Each row below holds a small network's activations on one input, seen along a few directions.
Each table varies a few parts of the input and shows all the possible inputs, shuffled.
A made-up example of a description, with smaller parts first: one of 5 places around a ring, together with either a single point or (one of 2 separate values, together with one of 4 places along a line) or one of 11 places around a ring.
Shared parts are said once, and a part with two or three values counts as separate values.

Other details of the inputs shift rows strongly along two fixed directions, in all tables alike. That doesn't count.

Rows:
r1: [-30 -11  34  33  12  13  -2 -14 -12 -12   6 -10 -11]
r2: [-14  -1  30  37  19   9 -14  -9   0 -12  -4 -16   1]
r3: [ -2   1  -8 -11 -10  -8  14   4 -22   2   5   2   1]
r4: [-14   2  -6 -12 -16   7   8  10 -10   1   1   7   7]
r5: [-28  -9  36  26  18  15  -2 -13 -10 -11   0  -8  -8]
r6: [-13   4 -10  -8 -17   5  11   5  -8  -3   9   6   4]
r7: [ -1  -7  -4 -13 -12  -1  14   8 -18   2   1   2   6]
r8: [-20 -15  35  30  18  -1   1 -14 -26  -7   3 -13 -12]
r9: [ 33   4  -9 -31  24  -2 -21 -21  28   8   5  -1 -27]
r10: [ 30   3  -7 -36  25   4 -21 -12  32   5   6 -12 -21]
r11: [-12  -1  -4 -16 -16  -2  11   7  -4   1  -4   1   3]
r12: [ -1   0  -5 -12 -11  -1  18  10 -19   3   2   2   3]
r13: [-12   3  -3 -12 -15  -4  17   8  -6  -2  -3   3   5]
r14: [ 13  -3 -10   4  -7  -6  12  10  -7  12  -5  12  10]
r15: [  0   7 -14   5 -18  -1  -3   8   1  -4   5  -1  18]
r16: [-13   6  -6 -11 -13   5  13   8 -10  -2   2   8   7]
r17: [ 19   0  -7 -47  19  15 -10 -20  17  10   2 -15 -29]
r18: [ 23   7  -3 -31  19   1 -18 -17  43   4  -3   0 -23]
r19: [ -1   3  -5  -4 -12 -14   0  19   8  -3  -1   6  14]
r20: [  1   5  -9   6 -17  -5  -2  12   5   1   7  19   8]
r21: [ 13  -2 -14   4  -9  -4   9  10 -10   4  -8   2  11]
r22: [ 19  10 -10 -36  22  11 -27 -13  40   0   6  -6 -16]
r23: [ 24   8 -26 -29  16  18 -20 -26  37   2   0 -11 -21]
r24: [ -4 -10  28  43  25  -5  -3 -15 -11   3  -3  -4 -11]
r25: [ -3  -3  -8 -13 -11  -6   8   4 -20   6   3   0  -1]
r26: [  2   1  -9   4 -11  -9  12   8   5   7 -10  13  12]
r27: [ -4  -8  33  38  21   2  -8  -6 -10  -7  -4 -21  -3]
r28: [-12  -3  -2 -13 -16  -4  14   7  -6  -3  -4   4   8]
r29: [ 15  -2  18   4  40   5 -27 -33  15  -4   2 -29 -25]
r30: [  1   2 -13   4 -13  -7   9   8   2  -1 -14   3  13]
r31: [  1   5 -17   5 -11   3   4   8  -2  -1  -8   7  16]
r32: [  1   4 -12   5  -9   1   7   8   2   7  -5  17  14]
r33: [  2   7  -5   2 -12  -4   0  15   4   1   0  21  11]
r34: [ -3 -10  39  40  22  -2  -6  -4  -6  -2  -2  -2 -12]
r35: [  1   3 -15   9 -14  -1   6   6   3   6   2  15  11]
r36: [-30  -8  32  30  11  14  -5 -13 -10  -7   6 -12 -15]
r37: [ -3   4 -10   3 -15  -5  -6  16   5  -4  10   8  13]
r38: [ 11  -1 -18   5  -8 -10   6   5 -14   2  -5   2  10]
r39: [  1   5  -7   0 -15 -10   3  11   3  -3  -7  -3  19]
r40: [  7   0 -10  -3  -7 -18  -3  16  -8   1   7   4  11]
Description of these inputs: one of 5 places along a line, together with either one of 3 separate values or one of 5 places around a ring.
Q: The inputs of r14 and r26 match in every part but the place on the line of 5. If r10 is changed in the same way as r14 into r26, which row does it become?
A: r19
Q: Change only the choice among 3 separate values in r16. List by row number the other rows that result.
A: r4, r5
Q: Change only the place on the ring of 5 in r23. List by row number the other rows that result.
A: r15, r20, r35, r37

Rows:
r41: [ -5   0 -25  -4 -31  -8  24  11 -25   5  -4   7  19]
r42: [  5  -1 -12  10 -21 -20  14  19  -5   8  -3  25  15]
r43: [  8   1 -19  12 -19 -17  16  15  -7   6 -12  18  21]
r44: [-25   4  -8  -9 -30   8  15  20  -7  -6   2  11  21]
r45: [ 16  -1   8 -36  31  16  -9 -28  24   9   1  -7 -40]
r46: [ 31   9 -41 -35  -3   0 -13 -11  22   8   6   4  -6]
r47: [ -6  -4  31  32  18 -10 -17  -1  -2  -8   7  -8  -5]
r48: [  2   9   5  -7  27  20 -26 -33  50  -4   0  -6 -27]
r49: [-10  -6  16  18  10  12   6 -11 -16  -2  -4 -14  -7]
r50: [ 33   9 -42 -33  -2   0  -6 -11  27  10  -3   0  -2]
r51: [ 0 -2 10 20  1 -5 -5 11 -7  0  8  8  8]
r52: [ 29   9 -34 -36  -2  -5  -9  -6  25  11   9  15  -8]
r53: [-16  -8  13  20   6   5   2 -15 -20  -3   5  -9 -11]
r54: [ 26   1   7 -21  33   7 -21 -19  37   8  -1  -5 -27]
r55: [-20   4  19  31   5  15  -8  -1  14  -8  -2   5   3]
r56: [ -3  -4  23  37  18  -5 -13  -5  -1 -10  -5 -23   2]
r57: [ 25   3  -3 -17  33  16 -32 -26  29   0   7 -19 -23]
r58: [-11  -8  18  18  12   0  11 -15 -12   1 -11  -5 -11]
r59: [ -8  -7  12   7   1   0  13   4 -17   0 -10  -3   4]
r60: [ -9  -5  13   5  -1 -10  10   4 -16  -5  -9  -9   5]
r61: [ -2  -3  16  28  10  -7 -18   0  -6 -11   5 -15   3]
r62: [ -2  -4  20  42  19   7  -6  -9  -3  -3  -7 -11  -2]
r63: [ 28   4   3 -20  35   0 -24 -24  38   0  -9 -20 -22]
r64: [-13  -8  12   9  -4  -8  16   0 -15   5  -3   9  -6]
r65: [ 32  11 -35 -42  -4   1  -8   2  22  12  10  16  -3]
r66: [  0  -5  24  39  21   2  -2  -6   0   0 -13  -2  -4]
r67: [  6   1  -6   3 -21 -25   7  28  -5   2  -2  15  21]
r68: [-23   1  29  35  12  14 -13  -3  14 -11  -2  -2   2]
r69: [ -7   1 -12 -16 -29 -18  14  25 -24  -1  11   9  17]
r70: [ 10  -2  14 -30  38  18 -20 -30  20   3  12 -17 -39]
r71: [ 26   7 -39 -60  -7  10   1  -6  12   8   0  -9  -2]
r72: [ 26   7 -35 -58  -4   7   9  -6  13  13  -7   5  -7]
r73: [-33   0  25  10   0   8  -3  -2   3 -17   2 -12  -2]
r74: [ 35  10 -42 -40  -5   3  -8   2  23   9  -2  -2   7]
r75: [ -6   0 -18 -13 -31 -13  11  22 -28  -5   8  -2  21]
r76: [  8   1 -13   4 -25 -14  15  28  -7   9  -3  27  20]
r77: [-16  -8  25  24  15  14  -2 -13 -21  -6   5 -13 -14]
r78: [-19   6  10  19 -10  -2  -9  11  12 -13   0   1  15]
r79: [  4  -3   6  22   4  -6   3  10  -4   1 -11   3  12]
r80: [-36  -2  25  23   6  15   1 -15   3 -11   0  -4 -11]
r81: [-24   6 -10  -7 -31  10  17  17  -7  -5   1  16  18]
r82: [-10  -1 -13  -5 -24 -11  19  13 -24   6   9  18   8]
r83: [ -5   0 -13  -7 -25 -11  14  16 -23  -4  -2  -8  21]
r84: [ -5  -1 -20 -11 -29  -2  14  21 -29   0   8   5  21]
r85: [-15 -12  38  17  19   4   3  -6 -11   0  -1  -6 -16]
r86: [-13  -9  31   8  11  -8   2  -1  -9  -4   0  -9 -12]
r87: [  7   4 -26   7 -27  -6   6  23 -17   2   4  16  25]
r88: [-12  -4  11   7  -2   2   9   5 -21   2   9   7  -4]
Q: The inputs of r54 and r85 match in every part but one. If r42 is changed in the same way as r54 into r85, which row does it become?
A: r64
Q: The inputs of r51 and r70 match in every part but one. If r87 is changed in the same way as r51 into r70, which row does it become?
A: r77
Q: What do these inputs look like to the network?
A: one of 2 separate values, together with one of 4 places along a line, together with either a single point or one of 5 places around a ring
Q: Change only the place on the line of 4 in r81. List by row number the other rows that result.
A: r44, r73, r80
Q: List by row number the other rows that have the choice among 2 separate values and the place on the line of 4 in common with r42.
A: r43, r46, r48, r50, r52
Q: Change only the place on the ring of 5 in r65. List by row number the other rows that result.
A: r62, r66, r76, r87
Q: List by row number the other rows that have the choice among 2 separate values and the place on the line of 4 in common with r67.
A: r47, r56, r61, r63, r78

Rows:
r89: [ 18   3 -11 -14   0   1 -16   3  10   2  12  -3  -4]
r90: [-17  -3  38  45  25  -2 -14  -3 -11 -12   8  -6  -4]
r91: [ 14  -2 -19 -15   1   2   3 -13  -1  11   3  -1 -12]
r92: [ 17   6 -10 -31  11  -4  -3  -5   8   1  -6  -9  -3]
r93: [ 15   3 -21 -24   6   1   1 -18   4   8   0   3 -14]
r94: [ -8   1   5  12 -13  -8  11  14  10   4  -8  22   9]
r95: [-19   1   1   1 -16  11   8  14 -14  -5   2   4  15]
r96: [ 20   4 -11 -22   7   3 -17   2  14   2  11   2  -3]
r97: [ -5   5  -9  19 -13  -8   5   6   2  -2 -10  11  17]
r98: [ 14  -1 -11 -20   1  -7  -2  -5   5   2  -4 -17  -3]
r99: [  1  -5   4   4  -7  -8   9  17 -18  -1  -7  -3  17]
r100: [ -2   0  -6   7  -5  -3  15   5 -22   6  -1  14   7]
r101: [-18  -4  25  10  24  20 -15 -31  11 -10   5 -26 -25]
r102: [ 20   0 -15 -25   9  11   0  -9   3  12   1   5 -11]
r103: [ -6  10 -11 -28   1  14  -2  -5   9  -4   3  -1  -2]
r104: [ -4   3  -5  13 -12 -15  -4  12 -11  -5   8   8  13]
r105: [ 10  -8  28   5  35   9 -16 -23  10  -3  -6 -33 -26]
r106: [ -2  -1  -6  14 -16 -13  -4  13 -11  -2  12   3  13]
r107: [ -4   8 -16 -30  -3   9  -5 -13  13  -6   3  -6  -6]
r108: [ -2  -1   7  -2  -8 -13  -2  15   2   2  10  15   0]
r109: [-12   0  -4  -4 -15  12   4   6  -6  -5   4  -5   6]
r110: [-32  -8  45  18  18  13  -2 -16   5  -9   3  -8 -23]
r111: [  1   0  -4  -3  -5 -15   5   4 -11  -4  -8  -8   9]
r112: [ 15   5 -13 -10   4   9  -7   0  23   4  -8   6   4]
r113: [  1  -7  -4  15 -13   0  16   8 -26   7   1   6   6]
r114: [ -1  -1  -5  25 -17  -1   7  16  -2   1  -8   7  19]
r115: [ -7  -6  13   0 -12 -18  17  18 -14   2  -7   6   8]
r116: [ 16   5 -21 -12   0   4  -8 -11  28   3  -5  -2  -2]
r117: [-15 -14  39  28  22   2   6 -15 -10   4  -1   3 -26]
r118: [ -6   6  -3  22 -10  -4   8  13  -2  -2 -10  15  22]
Q: The inputs of r113 and r105 match in every part but one. If r117 is changed in the same way as r113 into r105, which row does it become?
A: r115
Q: What do these inputs look like to the network?
A: one of 5 separate values, together with either a single point or one of 5 places around a ring
Q: List by row number the other rows that have the choice among 5 separate values in common with r114.
A: r94, r97, r112, r116, r118
Q: Start at r99 and move only the place on the ring of 5, one step at a time. The first step leads to r105. Which rows follow, in order?
A: r98, r111, r92
